Here are a small network's activations along a few directions, averaged over the inputs that share one value of a field.
Values that are neighbours, or in one group, have similar rows; names and order tell nothing.
(in the rows, 500 means zero)
Random noise pushes rows far along 2 fixed directions. That doesn't count. These rows show it; they differ only by the noise:
[459 419 535 615 500 570 426 475 430 593 475 386 487 492 642 535 720 250]
[442 463 556 573 487 526 452 504 456 556 465 401 505 524 626 496 668 309]
[512 370 475 633 554 685 347 411 402 656 519 373 461 415 627 633 732 158]
[333 665 684 408 394 266 615 663 575 370 388 465 594 707 584 271 472 600]


ROR, 11 values:
miref: [468 414 514 534 363 368 757 625 428 516 412 603 546 495 429 441 541 613]
nivot: [390 304 615 721 447 537 513 473 491 591 533 473 496 478 781 542 869 329]
raba: [494 564 586 436 551 444 634 554 614 364 604 547 487 518 441 480 414 768]
suzo: [712 507 352 475 610 620 542 489 550 552 489 629 537 390 320 625 169 505]
fila: [623 340 298 655 547 595 285 343 422 570 495 582 393 373 464 658 592 323]
romo: [411 607 626 571 506 502 628 473 522 445 465 469 506 539 551 437 604 623]
bis: [549 343 435 650 453 583 601 435 424 612 544 483 444 440 446 591 735 540]
lupob: [619 500 348 412 504 612 297 362 381 490 627 491 413 406 483 564 433 514]
pep: [453 511 569 504 514 579 411 471 481 570 498 380 520 463 564 504 562 336]
vuve: [370 416 580 785 352  25 779 678 461 346 234 534 494 793 552 215 606 669]
bupa: [520 420 457 486 425 449 413 482 439 534 519 446 403 478 606 443 697 407]
The values of ROR form a ring.
- Which values are neighbours of pep? Give them in the order they are listed. => nivot, bupa
- Which values are neighbours of raba? Give them in the order they are listed. => romo, bis
- Which values are neighbours of fila? Give them in the order they are listed. => lupob, vuve

SIDIZ, 13 values:
vede: [493 300 667 781 344 325 933 651 489 556 445 562 436 509 598 347 949 654]
nipud: [249 872 826 309 538 314 636 705 681 344 321 575 714 633 454 411 212 623]
kave: [450 607 500 578 650 720 264 394 404 474 383 335 539 400 522 615 341 259]
sani: [583 331 388 760 386 398 477 390 363 513 473 493 309 531 587 404 880 543]
nup: [328 496 710 635 477 368 550 514 551 483 487 333 476 699 731 379 986 416]
nese: [495 242 410 767 219 285 603 472 384 623 407 494 418 655 658 328 970 388]
veg: [330 490 643 448 444 524 533 570 364 564 498 284 508 459 592 404 523 285]
vopu: [647 471 375 502 642 678 482 406 686 605 621 631 576 456 181 748 226 662]
fub: [458 748 544  82 605 756 370 460 619 429 713 530 539 356 475 633 340 516]
netis: [659 474 328 450 483 320 387 545 472 410 435 588 433 522 473 375 178 587]
gisap: [473 652 550 366 495 572 385 399 427 437 591 398 520 537 771 520 616 387]
tam: [442 474 500 552 334  93 595 693 553 298 312 647 517 658 368 233 277 863]
kosa: [486 184 496 812 372 387 875 626 380 576 403 549 517 536 591 496 817 477]
The values of SIDIZ form 3 separate groups.
- List the group mates of vede, in the order listed. => vopu, kosa
- List the group mates of nup, in the order listed. => nipud, kave, veg, fub, gisap
